A small network was trained on invented records. Each row is its activation on one of them, seen along a few directions.
Records have a field called GIKOR. Each example row is followed by its value.
The word missing means that the record has no GIKOR.
The largest differences between rows may come from other fields.
(in the rows, 500 means zero)
Strong random noise was added to every row along 17 fixed directions; ignore it. To show where, here is one row again and again, with new noise each time:
351	526	513	99	880	360	241	575	257	718	204	585	330	341	456	440	397	563	658	462	569	454	572	679	637	511	489	477	679	437	491	184
513	490	434	584	644	513	455	650	703	558	294	459	617	521	575	578	487	323	400	619	556	365	502	553	577	271	658	550	297	417	359	374
699	356	669	308	504	325	298	412	573	583	375	161	474	487	595	351	353	870	532	889	618	326	342	413	888	255	576	187	729	194	630	769
546	543	560	514	544	455	424	131	448	319	456	455	737	738	734	204	642	382	239	693	434	515	559	375	595	538	803	544	689	566	714	350
671	558	455	321	393	86	559	480	302	500	466	775	513	506	688	609	547	618	395	388	452	321	477	877	398	507	746	858	671	528	532	580
517	583	603	522	637	549	522	472	387	249	538	610	693	663	617	438	569	356	474	625	429	708	460	452	536	444	595	444	553	576	485	402
545	467	560	411	724	324	726	758	662	419	326	384	538	187	607	355	710	408	547	880	565	794	492	669	412	559	685	498	736	540	435	364
703	534	306	523	537	376	415	661	274	353	373	585	281	363	449	463	499	232	364	379	607	457	476	645	524	589	518	580	379	309	479	144
583	514	602	655	481	600	390	404	297	314	516	810	453	732	382	658	303	574	863	312	546	184	654	434	724	467	438	315	483	280	502	476
458	408	542	476	415	516	424	694	288	412	515	454	461	511	212	779	356	263	445	132	436	546	474	359	349	823	345	409	496	537	441	309
481	480	623	434	873	679	403	466	499	688	476	659	411	428	423	393	579	456	457	486	586	541	345	725	583	274	389	555	373	568	443	548
569	668	412	547	403	573	651	347	550	303	540	483	371	437	475	546	422	344	558	405	446	554	469	691	631	476	179	695	315	444	408	404
673	850	593	535	561	423	621	491	735	465	534	547	837	603	611	792	377	417	510	337	459	451	643	409	381	444	826	556	235	516	112	550
277	444	484	462	255	205	391	690	568	659	356	329	666	390	571	687	458	616	672	669	393	278	517	639	595	473	479	550	739	354	394	492
554	473	531	674	587	282	432	589	327	270	574	794	459	597	529	344	808	297	473	435	544	621	421	725	301	529	538	644	588	593	514	437
851	628	361	233	478	449	887	424	664	336	284	505	590	449	669	819	446	580	431	675	425	474	630	551	531	470	978	580	523	364	469	426
704	543	375	458	622	571	474	407	563	604	386	575	413	345	351	483	460	563	367	568	619	527	416	710	567	415	540	597	227	402	386	650
268	461	269	640	653	558	454	504	758	518	252	450	468	585	668	227	512	415	538	920	600	437	555	692	734	198	385	688	334	535	583	334
693	483	447	581	293	361	485	648	253	406	555	643	463	365	417	601	536	522	519	478	517	408	463	594	486	663	595	462	592	297	484	482

486	646	390	372	748	514	604	585	802	596	441	499	616	599	746	560	740	409	328	632	457	629	520	488	281	219	835	613	346	647	409	429
bes
465	470	514	491	670	485	524	578	677	599	451	559	409	515	519	546	618	443	537	434	545	496	425	688	426	258	435	640	388	584	419	542
nazav
448	552	686	481	433	492	499	292	559	416	629	436	598	691	604	538	553	498	535	381	377	484	430	471	538	372	359	521	582	548	497	624
fikat
388	274	520	571	782	684	561	342	655	452	125	712	573	635	512	567	591	319	469	517	475	375	556	741	615	220	538	694	458	550	521	433
pelet
584	535	541	650	287	616	729	424	762	162	653	281	411	643	602	690	638	307	602	426	337	522	455	384	531	315	295	443	484	380	497	427
nazav
506	473	802	538	626	364	84	376	394	677	396	477	621	468	505	413	662	437	609	344	508	159	568	397	650	438	682	262	771	167	404	348
bes
437	278	515	657	437	235	252	592	456	578	539	438	415	780	349	339	371	470	288	189	697	351	573	279	192	809	533	523	445	791	694	609
sevem
362	429	517	611	532	475	306	796	366	360	545	425	495	560	409	470	579	305	604	552	499	675	423	333	467	555	363	255	550	471	470	300
godu
559	468	641	575	587	399	290	472	507	466	385	440	562	490	330	441	457	515	624	443	600	464	598	345	524	597	573	281	532	349	384	533
sevem
457	533	575	862	262	674	441	549	542	596	712	538	649	493	440	544	520	592	715	587	517	218	608	299	615	544	539	295	509	324	487	541
pelet
430	455	540	683	411	379	725	638	618	605	516	586	609	372	670	410	489	515	524	640	567	320	568	699	477	529	581	748	577	631	542	567
pasad
753	322	415	653	376	517	496	696	410	310	612	624	262	621	356	623	610	581	541	438	607	478	365	406	401	441	508	277	424	311	589	667
pasad
492	376	571	562	395	634	431	564	270	479	626	468	482	342	450	394	752	532	509	638	454	557	407	356	556	601	532	216	776	303	633	440
pasad
500	567	254	364	595	280	281	476	470	235	342	554	202	647	350	482	650	525	772	514	545	742	542	569	433	465	351	430	489	358	459	363
fikat
432	344	417	473	683	558	282	730	394	690	409	661	240	620	327	525	326	664	650	332	705	271	599	398	468	448	464	317	356	455	591	531
godu
350	333	535	282	652	489	554	848	644	618	287	309	445	515	585	790	381	423	572	507	472	368	487	462	553	317	467	427	572	508	515	292
bes
588	609	428	440	543	497	439	338	623	746	284	542	580	256	551	562	636	615	499	598	502	227	616	643	639	340	828	559	499	179	342	456
sevem
620	683	521	520	588	624	534	613	431	465	685	491	331	404	409	421	254	549	698	492	660	609	488	370	604	599	325	292	333	485	442	441
missing
344	248	296	520	485	465	411	507	894	429	408	158	159	896	388	471	398	461	424	460	625	533	413	395	397	326	126	580	247	695	688	634
godu
546	394	283	490	458	529	421	420	586	525	358	287	324	560	489	331	167	489	285	620	639	388	405	558	765	392	262	648	205	523	660	520
missing
630	603	479	386	428	452	621	455	260	479	617	680	422	323	687	414	593	655	530	623	430	507	394	777	656	352	491	603	642	392	574	551
nazav
675	721	282	251	610	861	719	75	485	348	495	628	200	318	252	581	633	480	522	411	397	866	502	682	541	569	312	610	306	450	477	378
pelet
699	348	521	453	386	192	505	580	507	251	435	349	222	550	356	628	479	401	586	198	555	472	548	417	333	737	433	405	649	401	549	389
missing
547	515	618	523	593	288	458	632	263	269	361	760	700	698	723	560	302	409	544	430	487	367	477	673	646	270	539	613	498	466	392	501
fikat

Which value of GIKOR does each new row have?
805	735	475	628	594	505	577	373	297	161	640	877	337	496	488	459	692	254	540	208	532	618	475	692	439	463	480	629	326	389	350	395
godu
343	401	551	600	366	374	507	503	457	482	620	464	485	599	565	307	639	615	596	566	483	464	638	342	349	735	555	426	828	637	749	469
sevem
635	731	307	358	687	516	436	202	293	512	356	795	254	181	408	315	609	501	538	502	544	592	499	981	687	482	401	772	402	318	425	325
pelet
543	688	600	602	470	293	338	426	311	459	549	511	695	297	477	323	630	292	443	404	473	595	527	553	444	753	577	561	599	428	308	360
bes
755	435	520	407	618	483	568	594	432	263	367	469	400	443	423	557	424	424	459	535	543	699	382	515	537	469	511	360	456	357	434	498
godu
455	657	283	497	490	830	686	339	429	331	589	649	353	562	463	480	397	523	605	565	470	701	559	511	598	481	260	572	273	586	597	416
nazav
254	708	571	363	290	526	450	294	490	843	886	509	590	580	612	500	609	912	671	479	323	422	552	401	426	500	469	499	697	659	601	740
nazav
288	315	309	477	523	756	586	444	593	514	333	614	470	772	279	741	305	537	476	360	461	525	680	409	337	602	427	588	292	753	593	599
bes
